These are the activations of a small neural network, seen along a few directions. Each row is one input.
Each table varies a few parts of the input and shows all the possible inputs, shuffled.
A made-up example of a description, with smaller parts first: one of 6 places along a line, together with either a single point or one of 11 places around a ring or (one of 2 separate values, together with one of 8 places around a ring).
Shared parts are said once, and a part with two or three values counts as separate values.

Other details of the inputs vary at random and push rows far along two fixed directions, the same in every table; ignore that.

Table:
row 1: -10	13	-6	-25	-12	4	-13	0	8	13	9	-13	12	18
row 2: 0	-11	10	54	7	-5	7	7	-6	-10	5	0	1	-18
row 3: 5	-4	3	-26	1	4	-1	-2	-5	3	-8	10	-11	3
row 4: 2	3	-6	3	14	1	15	0	1	-17	-3	9	5	-2
row 5: -2	6	-11	-19	9	5	2	7	17	-5	-3	5	3	5
row 6: -10	4	-9	-20	8	10	4	-3	0	-7	0	2	3	8
row 7: 7	1	-11	32	20	-6	21	-4	-5	-32	-6	19	2	-13
row 8: -8	-1	4	-25	-8	9	-13	12	16	21	10	-15	9	14
row 9: 5	-6	2	-30	5	5	-2	-2	-3	3	-6	11	-8	2
row 10: -5	-3	-9	31	22	0	22	-8	-15	-28	-2	14	-4	-17
row 11: -3	5	-8	38	14	-2	18	-7	-9	-25	-10	9	-6	-15
row 12: -16	1	3	0	-7	7	-10	1	1	8	5	-12	2	3
row 13: 0	1	1	51	3	-6	10	1	-3	-12	0	-2	-2	-18
row 14: 4	-6	30	4	-47	-13	-44	5	1	56	29	-37	18	10
row 15: 7	2	8	-25	-19	-6	-15	2	5	22	6	-9	4	11
row 16: -5	0	-6	34	18	-1	25	-9	-11	-27	-10	9	-11	-15
row 17: 4	-7	1	-32	4	7	1	-4	-3	-1	-9	15	-12	2
row 18: 11	-10	2	-11	12	-2	12	-5	-9	-7	-10	17	-8	-4
row 19: -2	10	-13	8	6	1	7	-4	0	-20	-1	8	3	-2
row 20: 3	-9	7	53	7	-8	9	1	-13	-14	7	0	6	-17
row 21: -12	16	-19	-48	1	13	-5	-1	17	1	-4	-1	-1	16
row 22: -13	3	-8	-49	6	18	-2	6	17	6	-3	-4	-5	13
row 23: 2	1	-5	50	5	-6	5	-1	1	-14	-1	1	-3	-19
row 24: -13	6	-8	-21	7	12	5	-3	3	-3	-4	0	-5	6
row 25: 17	-1	-6	20	14	-10	12	-8	-14	-23	-13	22	-13	-16
row 26: 6	8	-7	-51	-5	4	-9	-2	8	5	-8	9	-10	12
row 27: -7	-6	27	78	-41	-14	-34	10	-2	36	27	-43	16	-13
row 28: -7	2	-5	-50	7	12	0	4	11	6	2	-2	9	20
row 29: 15	-1	3	9	-4	-11	1	-3	-4	-2	-1	10	-3	-5
row 30: -9	8	-10	-23	8	7	5	-3	1	-6	-1	0	3	9
row 31: 4	6	-4	-52	-2	5	-7	1	4	10	-7	5	-5	14
row 32: 7	-3	0	-51	-1	3	-2	-1	3	9	-6	3	-4	16
row 33: -5	-2	-7	-27	15	10	9	7	11	-4	-5	4	0	9
row 34: 8	-4	29	41	-57	-23	-44	3	-4	47	21	-37	16	4
row 35: -2	-3	-5	32	21	2	24	0	-4	-25	-12	11	-12	-15
row 36: 6	-4	-3	38	20	-4	21	1	0	-24	-7	11	-1	-15
row 37: 6	-5	2	-27	2	4	0	-2	-3	4	-5	9	-6	4
row 38: 14	-9	8	38	-2	-13	8	-8	-18	-6	-6	10	-11	-18
row 39: 6	-2	2	-24	0	0	0	-1	-3	6	-7	6	-6	4
row 40: -6	2	26	24	-52	-14	-44	11	9	55	35	-51	35	18
Description of these inputs: one of 5 places along a line, together with either one of 3 separate values or one of 5 places around a ring.
The inputs of row 36 and row 2 match in every part but the place on the line of 5. If row 31 is changed in the same way as row 36 into row 2, which row does it become?
> row 9
The inputs of row 34 and row 3 match in every part but the place on the line of 5. If row 13 is changed in the same way as row 34 into row 3, which row does it become?
> row 22
List by row number the other rows that have the place on the line of 5 in common with row 5.
> row 7, row 19, row 21, row 23, row 25, row 26, row 29

Table:
row 41: -9	-9	7	-49	-8	16	-19	11	17	27	2	-7	-6	14
row 42: -9	-9	5	-15	3	10	5	-22	-33	-2	-14	14	-29	-9
row 43: -2	-4	10	18	-14	-3	-5	-25	-38	4	-7	4	-19	-15
row 44: 3	-3	4	-56	-8	8	-15	9	16	24	-2	-5	-2	18
row 45: 6	-14	-2	-31	31	10	27	1	-2	-13	-23	25	-23	-6
row 46: -8	19	-29	-11	21	10	17	-8	8	-34	-15	21	-12	-3
row 47: -16	6	-13	7	17	13	13	0	5	-19	-7	2	-7	-5
row 48: -5	-17	3	24	18	8	11	8	-7	-11	5	8	0	-11
row 49: -3	10	-6	30	5	-4	13	-6	-5	-14	-6	-1	0	-7
row 50: -7	6	-3	25	9	1	14	-2	-4	-11	-6	-4	-2	-6
row 51: -2	0	7	-1	-22	-4	-24	8	8	20	20	-18	20	9
row 52: 12	6	5	-7	-29	-11	-29	3	13	22	9	-9	5	6
row 53: 1	-12	14	52	-9	-10	-9	7	-6	5	19	-13	17	-11
row 54: 22	-7	20	43	-21	-25	-11	-1	-10	15	2	-5	1	-12
row 55: -1	-15	3	-7	23	5	20	6	-4	-7	-1	9	3	-1
row 56: 14	-4	0	18	4	-6	2	-1	-3	-12	-8	14	-11	-14
row 57: -13	8	-23	-26	39	18	34	-4	5	-35	-22	19	-15	-1
row 58: 0	18	-20	3	12	-1	16	-7	5	-23	-9	8	-2	0
row 59: -21	-2	0	-51	-3	17	-13	-4	-8	16	9	-9	-3	17
row 60: -6	4	-8	6	21	5	24	-5	-6	-20	-14	9	-8	-5
row 61: 15	-9	8	-6	10	-5	11	-2	-6	-3	-14	15	-14	-6
row 62: 10	2	-9	14	8	-6	6	-1	-1	-20	3	15	8	-6
row 63: -5	-4	2	-25	0	6	-7	10	10	11	12	-10	15	13
row 64: -10	10	0	56	-16	-5	-9	-1	1	-1	9	-15	6	-11
row 65: 15	4	-6	-1	2	-6	-2	-4	3	-12	-9	20	-12	-9
row 66: -26	2	2	2	-11	14	-13	6	12	19	10	-25	3	8
row 67: 3	-5	14	-7	-20	-2	-21	8	8	27	7	-16	1	5
row 68: 9	-13	20	44	-8	-17	-1	4	-13	11	13	-11	17	-5
row 69: -3	21	-8	-12	-16	-4	-8	-4	11	10	2	-14	9	13
row 70: -2	4	-13	-77	11	12	1	7	16	1	-2	6	10	26
row 71: 0	-11	13	-57	-7	9	-12	8	10	32	-3	-4	-6	18
row 72: 0	-7	14	-5	-15	-4	-13	9	5	25	18	-20	21	13
row 73: -13	-9	4	-44	0	14	-11	15	14	19	11	-13	13	19
row 74: 5	10	-7	19	-3	-10	1	-20	-23	-17	4	9	-1	-8
row 75: 15	-13	22	47	-16	-17	-7	3	-9	16	3	-9	0	-14
row 76: 8	3	-13	-8	14	-3	9	-1	5	-21	1	17	7	0
row 77: -10	2	6	-9	-18	1	-17	-8	-15	16	14	-16	5	7
row 78: -11	20	-4	14	-30	-4	-25	1	14	15	14	-25	13	8
row 79: -10	11	-14	27	9	3	10	-4	0	-21	-4	2	-3	-9
row 80: 20	-4	-1	-1	13	-7	16	-4	-5	-15	-17	21	-14	-9
row 81: 7	-10	5	20	6	1	2	1	-5	-8	-6	12	-15	-16
row 82: -21	0	-9	3	22	16	18	3	6	-16	-7	0	-8	-5
row 83: -18	1	-9	1	22	14	20	2	3	-14	-9	0	-8	-2
row 84: -10	-2	-7	-66	7	19	-8	9	16	7	3	2	6	22
row 85: -2	0	6	-5	-18	-4	-20	8	8	18	19	-17	21	11
row 86: 13	-5	11	43	-16	-13	-14	1	-4	7	4	0	-4	-16
row 87: -2	-15	1	-5	26	7	19	8	-2	-11	0	9	2	-2
row 88: 2	-16	6	-6	22	2	20	5	-7	-6	-2	10	-1	-1
row 89: 6	-17	8	16	15	2	12	5	-7	-5	-10	10	-13	-14
row 90: -11	15	-1	4	-21	0	-16	3	13	17	11	-28	14	12
row 91: -7	-16	-2	-2	26	11	18	6	-1	-15	1	12	-1	-5
row 92: 2	-14	3	-7	19	8	12	4	1	-7	-12	13	-17	-9
row 93: -12	6	-9	23	13	7	14	-1	1	-18	-5	-2	-3	-8
row 94: 4	15	-10	28	2	-9	12	-9	-4	-17	-7	5	1	-5
row 95: 18	0	0	20	4	-18	11	-2	-10	-12	0	11	11	-4
row 96: 3	-6	15	-4	-22	-2	-25	8	9	28	9	-16	1	3
row 97: 5	-2	-7	-3	17	0	12	2	2	-18	0	11	7	-1
row 98: -21	-3	10	56	-12	3	-10	4	-1	9	11	-21	1	-12
row 99: 14	8	1	-49	-21	-5	-19	1	14	23	-1	-2	1	19
row 100: 17	-4	3	18	4	-10	7	-2	-6	-9	-11	12	-8	-13
row 101: 0	4	-4	16	2	-4	4	-16	-25	-16	3	7	-4	-10
row 102: 13	0	5	44	-12	-20	-6	1	-4	1	14	-7	21	-4
row 103: 28	-1	18	49	-26	-30	-12	-5	-9	14	3	-3	2	-11
row 104: 6	10	-15	-34	6	2	10	-31	-28	-23	-24	32	-28	-6
row 105: 12	-4	-3	-13	18	-5	19	-1	-5	-15	-6	16	6	2
row 106: -19	2	9	9	-15	5	-11	6	6	25	9	-28	6	8
row 107: 5	-10	-9	-11	38	7	31	2	-5	-30	-9	23	-2	-4
row 108: 9	4	-21	-27	28	3	21	-1	6	-33	-8	27	2	3
row 109: 16	-5	15	49	-20	-18	-14	1	-3	11	6	-9	2	-14
row 110: -6	9	0	-57	-27	7	-22	-19	-17	22	-5	-2	-13	13
row 111: -8	15	-5	-25	-6	4	-2	-2	9	8	-2	-10	4	14
row 112: -8	12	-14	22	10	4	12	-3	3	-22	-6	1	-1	-7
row 113: -25	11	-10	-38	-9	20	-15	7	19	13	4	-15	1	17
row 114: -13	-2	16	52	-12	-6	-3	3	-7	16	10	-22	4	-7
row 115: -10	21	-7	5	-24	-4	-18	1	15	12	11	-22	13	11
row 116: 11	-4	-5	-7	17	-4	18	0	-2	-16	-4	14	6	1
row 117: 20	3	-6	-3	6	-10	7	-5	1	-12	-12	17	-9	-6
row 118: -5	-12	17	-4	-19	6	-23	10	6	30	7	-12	-6	1
row 119: 9	10	-3	-48	-21	-2	-23	3	18	21	3	-5	2	18
row 120: 9	5	6	-7	-23	-14	-17	4	6	20	15	-13	23	14
The inputs of row 76 and row 53 match in every part but one. If row 120 is changed in the same way as row 76 into row 53, which row does it become?
> row 72
The inputs of row 79 and row 66 match in every part but one. If row 49 is changed in the same way as row 79 into row 66, which row does it become?
> row 106
The inputs of row 70 and row 102 match in every part but one. If row 105 is changed in the same way as row 70 into row 102, which row does it become?
> row 95
What do these inputs look like to the network?
> one of 4 places along a line, together with either one of 2 separate values or (one of 3 separate values, together with one of 6 places along a line)
Which other rows does row 84 become when the place on the line of 4 takes its other values? List them by row number.
> row 48, row 51, row 62
A walk changes only the place on the line of 4. It starts at row 98 and steps to row 113. List the rest of the walk in order.
> row 64, row 46
A walk changes only the place on the line of 6. It starts at row 103 and steps to row 99. List the rest of the walk in order.
> row 117, row 119, row 52, row 65
Which other rows does row 101 become when the choice among 2 separate values takes its other values? List them by row number.
> row 110

Table:
row 121: 3	-7	10	31	-9	-8	-6	-2	-9	6	5	-7	-3	-11
row 122: 8	-2	4	24	-8	-10	-5	-3	-6	2	7	-1	3	-8
row 123: -13	8	-10	-16	10	12	6	0	3	-10	-1	-2	2	6
row 124: 4	0	-15	-13	36	8	33	-10	-9	-35	-24	32	-23	-11
row 125: 5	0	4	-3	-7	-5	-6	-2	1	3	3	-2	4	3
row 126: 2	4	-5	-43	1	2	-1	1	8	6	-3	2	3	14
row 127: 5	-2	-1	-18	4	1	3	1	1	-3	-3	5	0	3
row 128: 8	-9	4	35	11	-6	13	-3	-11	-16	-3	13	-6	-18
row 129: 10	-2	-23	-37	53	10	45	-4	-6	-47	-30	43	-19	-7
row 130: -2	10	-4	-29	-12	3	-11	-3	4	12	-3	-4	-2	11
row 131: -3	2	6	-15	-18	0	-17	2	3	21	5	-11	3	8
row 132: 4	5	-7	-18	-4	0	-5	-3	1	-2	-2	4	-4	5
row 133: -18	6	-3	-20	-4	11	-7	3	9	11	9	-14	9	13
row 134: -8	2	2	8	-5	3	-7	9	13	10	10	-16	10	3
row 135: -3	-4	2	-34	-3	9	-9	5	6	12	1	-2	-2	10
row 136: 0	-2	0	-41	2	4	-2	4	10	11	0	-1	2	13
row 137: 2	-10	29	41	-40	-16	-34	9	-2	42	26	-35	21	1
row 138: -2	-5	6	-32	-2	3	-4	7	7	16	2	-4	4	13
row 139: -1	2	2	-28	-11	4	-16	2	7	15	4	-7	2	11
row 140: 2	6	-6	-38	-6	2	-8	0	8	6	-1	2	4	15
row 141: -2	9	-13	10	8	1	9	3	8	-16	-4	3	3	-3
row 142: -3	-6	-3	36	24	5	21	5	0	-22	-7	10	-3	-14
row 143: 7	-5	2	12	4	-4	3	-1	-7	-9	0	6	-2	-7
row 144: -4	2	-5	17	8	1	8	5	7	-10	-1	-3	3	-4
row 145: -10	9	-5	-18	-10	4	-12	8	20	12	7	-16	11	16
row 146: 11	3	-2	12	2	-9	8	-3	-5	-8	-3	7	1	-3
row 147: 6	-3	5	33	-11	-12	-9	-4	-7	5	7	-5	2	-9
row 148: 4	-11	6	33	11	-3	14	-3	-13	-12	-7	12	-11	-18
row 149: 5	0	0	15	-1	-5	1	-5	-7	-4	-4	3	-6	-8
row 150: -7	-2	8	-18	-10	6	-10	3	1	19	1	-8	-3	7
row 151: -8	10	-8	23	4	0	7	-5	-4	-14	3	-1	4	-4
row 152: -5	1	4	-23	-10	6	-9	0	5	17	0	-9	-4	8
row 153: -20	2	-4	-30	7	17	2	5	7	3	2	-5	5	13
row 154: 7	-13	7	36	11	-4	12	-1	-13	-14	-2	14	-6	-17
row 155: -15	10	-7	-16	-9	7	-9	0	9	8	8	-14	11	13
row 156: 3	2	-3	9	7	-2	9	-8	-8	-11	-11	9	-11	-8
row 157: 10	-8	3	31	13	-6	16	-3	-10	-16	-3	13	-4	-16
row 158: -1	9	1	-19	-21	-1	-20	-2	6	20	5	-11	3	11
row 159: 12	-4	22	89	-37	-28	-24	-3	-14	18	21	-21	15	-17
row 160: 7	-8	-4	15	23	1	22	-4	-11	-26	-13	23	-14	-18
The inputs of row 158 and row 149 match in every part but one. If row 159 is changed in the same way as row 158 into row 149, which row does it become?
> row 122
What do these inputs look like to the network?
> one of 5 places along a line, together with either one of 2 separate values or one of 6 places along a line
Which other rows does row 141 become when the place on the line of 5 takes its other values? List them by row number.
> row 134, row 142, row 144, row 145

Table:
row 161: 10	11	-19	9	13	-8	14	-9	-3	-30	-8	15	1	-5
row 162: 2	-6	8	-57	-9	6	-17	5	15	28	-3	0	-6	17
row 163: -11	-9	7	-52	0	18	-5	13	9	25	-1	-12	-6	14
row 164: 10	-12	3	-27	9	-2	5	1	-2	3	-1	11	-7	5
row 165: 5	-20	5	22	43	4	42	-3	-20	-34	-16	24	-11	-19
row 166: -21	2	21	35	-50	-6	-42	11	8	50	37	-55	37	16
row 167: 0	-2	-4	-32	2	7	-1	-14	-11	-6	-12	17	-20	-3
row 168: 1	7	16	83	-37	-25	-20	-4	-9	16	25	-32	25	-8
row 169: -22	7	-13	-21	13	18	8	5	12	-6	-7	-2	-3	10
row 170: -21	2	-4	-32	-2	21	-13	19	28	15	11	-18	6	15
row 171: 4	16	-19	-28	-3	1	-5	-5	15	-8	-10	1	-2	10
row 172: -8	-9	21	83	-22	-10	-23	16	2	20	33	-36	28	-10
row 173: 17	1	-1	-8	8	-7	3	-8	-6	-13	-18	22	-15	-8
row 174: -11	9	-15	-15	11	8	13	-2	2	-12	-2	3	6	8
row 175: 9	-3	3	-49	-9	3	-9	7	6	21	0	4	5	17
row 176: 24	-3	-5	18	23	-11	24	-9	-23	-32	-17	35	-11	-19
row 177: -9	10	-11	15	16	6	17	-4	1	-20	-8	6	-6	-5
row 178: 2	11	-6	55	-5	-10	5	-5	-6	-12	1	-4	1	-16
row 179: 6	0	11	-51	-19	3	-19	6	18	28	0	-4	-2	16
row 180: 12	-13	3	53	16	-14	22	-21	-37	-32	-3	25	-18	-34
What do these inputs look like to the network?
> one of 2 separate values, together with either a single point or one of 4 places along a line or one of 5 places along a line
Which other rows does row 179 become when the choice among 2 separate values takes its other values? List them by row number.
> row 175
